A small network was shown many inputs. Here are its activations along a few directions, one row for each input.
Each table varies a few parts of the input and shows all the possible inputs, shuffled.
A made-up example of a description, with smaller parts first: one of 2 separate values, together with either a single point or one of 11 places around a ring or (one of 4 places along a line, together with one of 8 places around a ring).
Shared parts are said once, and a part with two or three values counts as separate values.

Other details of the inputs vary at random and push rows far along two fixed directions, the same in every table; ignore that.

Table:
row 1: [-2.66  0.08  0.70  0.98  1.32  0.84  0.59  0.77 -0.76  1.01  0.85]
row 2: [ 2.23  4.20 -0.96  0.73 -0.66 -3.74 -1.38 -2.60  1.38 -0.39 -4.19]
row 3: [ 6.31  3.50  1.54  1.41 -6.87 -1.14 -1.24 -0.97 -0.21 -2.97 -0.96]
row 4: [ 3.50  2.16 -0.59 -0.33 -2.44 -0.61 -0.03 -2.55 -0.64  0.60 -1.88]
row 5: [-0.49  1.04 -0.41  0.05  2.23 -2.18 -0.87 -1.88 -0.41  1.93 -2.62]
row 6: [-0.22 -1.04  1.32  0.35 -2.45  0.48 -1.40  0.48 -0.25 -1.71  0.55]
row 7: [ 2.08 -1.26  0.00  0.49  0.56  0.28  2.26 -0.44 -0.36  1.11  0.80]
row 8: [-2.49 -1.05 -1.05  2.26  8.04 -3.19  1.89 -1.76 -1.05  3.79 -2.01]
row 9: [ 0.94 -0.02 -0.27 -3.36 -4.31  3.18 -1.61  1.69  1.04 -2.73  2.71]
row 10: [-2.93 -1.05 -0.35  0.28 -0.05  1.28  0.38  1.90 -0.62  0.56  2.17]
row 11: [-2.16 -3.74 -0.48 -1.57  0.48  3.63  1.09  3.51  0.90  0.04  3.80]
row 12: [-2.27  0.49 -1.73  1.71  6.84 -3.92  2.76 -1.68 -0.73  2.46 -1.69]
row 13: [-1.21  0.39 -0.07 -1.13  0.20  1.65 -0.35 -0.03  0.71  0.72  0.12]
row 14: [ 2.10 -3.11  1.02 -1.82 -3.67  3.17 -1.23  2.39  1.63 -3.64  1.76]
row 15: [-2.17 -3.65  0.36 -2.80 -1.89  3.83 -1.04  1.31  0.29 -0.21  2.62]
row 16: [ 4.86  3.95  1.03  1.13 -1.06 -2.97 -0.66 -1.23  2.30 -2.67 -4.19]
row 17: [-0.46  2.66 -0.37  1.58  1.06 -3.07  0.37 -0.99 -1.06 -0.43 -1.23]
row 18: [-4.97 -3.55  0.31  0.05  2.66  2.47  0.46  2.08 -2.15  2.53  3.38]
Each input here is: one of 3 separate values, together with either a single point or one of 5 places along a line.
Changing only the choice among 3 separate values turns row 18 into row 8. The same change can be made to row 17. Which row results?
Answer: row 12
Change only the choice among 3 separate values in row 7. List by row number the other rows that result.
Answer: row 3, row 4

Table:
row 19: [-2.22  1.62 -0.61  0.71  4.62 -2.71 -0.23 -1.79  0.51  2.72 -2.59]
row 20: [-1.19 -1.04 -1.60  0.34  5.83 -2.93  2.44 -2.04  0.06  2.01 -1.85]
row 21: [-1.95 -1.06 -0.33 -1.02  1.29  0.02  0.98  1.21  0.54 -0.86  1.59]
row 22: [-1.51 -5.08  0.19 -2.41  0.24  3.97  0.16  3.19  1.07 -0.55  2.26]
row 23: [ 4.60  2.22  0.59 -1.80 -3.34 -0.90 -2.19  1.48  2.46 -4.18 -0.49]
row 24: [-2.03  0.89 -0.02  2.09  4.54 -4.36  0.52 -1.07  0.33  1.01 -3.72]
row 25: [-2.00 -3.14 -0.44 -2.25 -0.86  4.43 -0.71  1.69  1.28 -0.33  2.96]
row 26: [-2.84 -1.47 -0.74  0.56  0.14  3.66  4.13  0.41 -3.11  4.14  3.98]
row 27: [-2.53  0.65 -0.94  1.47  4.01 -2.10  1.12 -3.73 -4.59  5.58 -0.66]
row 28: [-1.58 -3.14  0.71 -2.02  0.26  3.18 -1.21  4.09  1.16 -0.70  2.59]
row 29: [-2.34 -2.62  0.78 -1.09 -0.35  3.36 -0.84  4.06  0.49 -1.72  2.33]
row 30: [ 3.64  2.63  0.63 -0.79 -3.75 -0.34 -1.63  1.36  1.72 -5.14 -0.56]
row 31: [ 4.51  4.84  0.24  3.05 -3.07 -6.18 -1.82 -4.67 -2.55 -0.79 -4.44]
row 32: [-1.37 -4.12 -0.14 -1.51  0.11  3.72 -0.80  3.39  1.18 -1.13  2.57]
row 33: [-0.91 -0.05  1.31  3.96  6.01 -1.97  2.78 -2.54 -1.90  4.07 -1.51]
row 34: [ 2.62  3.14  1.08 -0.84 -4.95  0.71 -2.73  0.61  1.88 -4.12 -1.44]
row 35: [ 4.00  1.43  1.37  1.18 -7.60 -0.28 -1.01 -1.34 -0.95 -2.57  0.51]
row 36: [-1.85 -4.01 -0.07 -3.17 -0.59  4.62  0.04  1.41  1.26  0.23  2.25]
row 37: [-3.44 -0.74  0.02 -1.05  0.56  1.11 -0.07  0.37  0.71  0.64  0.78]
row 38: [ 6.06  6.90 -0.41  1.86 -2.87 -4.21 -0.59 -3.71 -1.43  0.39 -4.21]
row 39: [ 4.45  0.89 -0.30 -1.33 -3.29 -0.02 -1.67  0.81  2.48 -4.46 -0.22]
row 40: [-2.11  1.27 -1.33  4.07  3.05 -2.80  3.35 -3.19 -2.58  5.75 -0.14]
What is each input in this table made of?
Answer: either a single point or one of 6 places around a ring or (one of 3 separate values, together with one of 5 places along a line)
Change only the choice among 3 separate values in row 20. List by row number the other rows that result.
Answer: row 22, row 36
Change only the place on the line of 5 in row 23. List by row number the other rows that result.
Answer: row 20, row 21, row 30, row 39
